Each row below holds a small network's activations on one input, seen along a few directions.
In each table, some parts of the input vary, and every possible input appears once, in random order.
Descriptions start from the smaller parts, as in this example, which fits no table here: one of 8 places around a ring, together with either a single point or (one of 2 separate values, together with one of 4 places along a line) or one of 11 places around a ring.
Shared parts are said once, and a part with two or three values counts as separate values.
In the rows, 128 means zero.

Other details of the inputs vary at random and push rows far along two fixed directions, the same in every table; ignore that.

A family of inputs:
row 1: [102 143 159 122 151 183 146 109 174 115 149 102]
row 2: [154 104  84 154 108  76 106 171 101 167  62 157]
row 3: [108 147 148 120 151 132 147 105 179  82 175 101]
row 4: [159 191 195 138 110  71 144 169 176 180 129 190]
row 5: [171  91 116 146 120 111 102 124  84 184  57 157]
row 6: [120 173 171 135 144  87 163 140 185 216 119 191]
row 7: [ 95 151 140 130 140 147 172 139 172  78 160 113]
row 8: [110 164 128 125 133 174 172 107 154 119 183 108]
row 9: [124 150 138 124 155 143 127 117 175 103 194  87]
row 10: [106 140 154 128 155 153 167 133 151  78 174 120]
row 11: [ 99 140 151 138 151 150 163 142 156  73 167 117]
row 12: [158 100 111 128  73  65  81 159  62 174  84 163]
row 13: [143  86  59 111 120 154  84 108  82  84 126  58]
row 14: [133  91  55 121 110 167 111 146  76  78 114  73]
row 15: [126 139 161 142 140 180 166 101 154  95 165 107]
row 16: [146 117  79 143 101  86 108 126  86 193  68 167]
row 17: [118 138 157 115 160 139 143 101 156  81 181 106]
row 18: [127 162 174 140 149  75 161 184 197 190 114 181]
row 19: [113 145 148 112 157 140 142 114 179  96 173  93]
row 20: [118 144 152 106  99 148 146 124 147  77 214 124]
row 21: [162  94 100 151 124  87 104 163  82 163  78 160]
row 22: [124 101  81  86  87 169  79 116  44  44  93  77]
row 23: [130  81  64 140 117 162 105 138  61  62 118  84]
row 24: [132 159 181 134 167  58 119 150 206 198 133 170]
row 25: [160 111 112 130  71  70  82 162  62 169  75 157]
row 26: [131  86  74 121 118 200  91 102  80 101 102  66]
row 27: [138  95 120 113  84  66  77 154  65 165  68 166]
row 28: [ 88 162 134 120 132 161 174  94 157  99 166 120]
row 29: [114 153 136 133 147 160 156 156 168  98 184 101]
row 30: [112 174 173 135 152  89 148 145 184 219 126 190]
row 31: [133 109 105 135 122  88 104 125  84 181  65 173]
row 32: [111  91  86  92  77 158  84 119  35  52 109  78]
row 33: [127 170 182 137 152  81 163 130 166 206 129 207]
row 34: [105 143 159 125 139 175 167  97 169  97 148 108]
row 35: [139 152 192 148 163  50 135 142 192 180 131 184]
row 36: [108 143 158 120 144 182 161 106 173 114 145 102]
row 37: [141  88 117 103  86  64  70 150  80 164  76 183]
row 38: [125 151 138 132 142 136 150 108 175  86 191  96]
row 39: [153  90 125 133 128 108 101 120  89 177  48 160]
row 40: [115 102  51 113 113 185  97 104  60 104 127  78]
row 41: [128 141 148 138 152 138 143 110 161  81 193 100]
row 42: [110 158 137 136 136 164 168 102 141 103 186 121]
row 43: [127  97  61 114 114 180 113  89  42  88 132  93]
row 44: [147  80  70 115 126 154  87  96  62  66 135  70]
row 45: [148  88 124 139 124 103  97 124  93 174  44 160]
row 46: [121 147 152 137 132 179 171  99 167 100 163 104]
row 47: [152 162 185 154 142 105 159 144 199 218 110 174]
row 48: [133  97  98 129 132  89  86 177 102 172  61 148]
Each input here is: one of 2 separate values, together with either one of 4 places along a line or (one of 4 separate values, together with one of 5 places along a line).
The inputs of row 42 and row 31 match in every part but the choice among 2 separate values. If row 21 is changed in the same way as row 42 into row 31, which row does it become?
> row 10
The inputs of row 37 and row 20 match in every part but the choice among 2 separate values. If row 18 is changed in the same way as row 37 into row 20, which row does it become?
> row 14
Change only the choice among 4 separate values in row 8. List by row number the other rows that result.
> row 13, row 14, row 47
Change only the place on the line of 5 in row 13. List by row number the other rows that result.
> row 9, row 38, row 41, row 44
Change only the place on the line of 5 in row 17. List by row number the other rows that result.
> row 3, row 19, row 24, row 35

A family of inputs:
row 49: [ 98 165 153 117 143 183 175  99 167  41 238  82]
row 50: [107 125 109 117 124 162 139 122 117  57 165  93]
row 51: [ 87 173 160 114 129 181 187 123 169  45 226  98]
row 52: [132  92  67 102  81 147  79 115  37  91 112  93]
row 53: [138  86  71 137 139 159  98 108  85 149  68 107]
row 54: [112 118 107 128 160 192 144 100 128 122 130  95]
row 55: [142  91  69 142 131 155  99 109  90 148  67 106]
row 56: [156 139 163 142 121  68 127 130 134 238  48 213]
row 57: [126  79  63 114 119 139  80 126  64  79  92  81]
row 58: [146  84  87 128 108 113  90 139  67 114  89 124]
row 59: [143  98  82 117  97 109  86 127  58 128 100 127]
row 60: [165 139 168 152 114  25 118 184 137 231  75 224]
row 61: [128 186 203 144 160  84 169 140 220 163 186 168]
row 62: [101 159 156 111 152 182 163  97 187  48 234  74]
row 63: [148 147 155 139  99  37 117 184 133 226  77 219]
row 64: [120 113 123 114 137 166 121 118 134  61 159  73]
row 65: [113 113 128 123 124 150 127  97 107 149  91 138]
row 66: [120 182 207 136 166  90 167 156 236 156 169 156]
row 67: [146  85  94 128 121 108  82 140  82 121  83 115]
row 68: [136 116  98 143 139 148 136 110 128 155 100 113]
row 69: [126 199 225 140 125  92 184 164 208 166 181 188]
What is each input in this table made of?
> either one of 2 separate values or one of 4 places along a line or (one of 3 separate values, together with one of 5 places along a line)
Change only the choice among 3 separate values in row 50. List by row number the other rows that result.
> row 49, row 58
List by row number the other inputs of the same sort as row 65.
> row 56
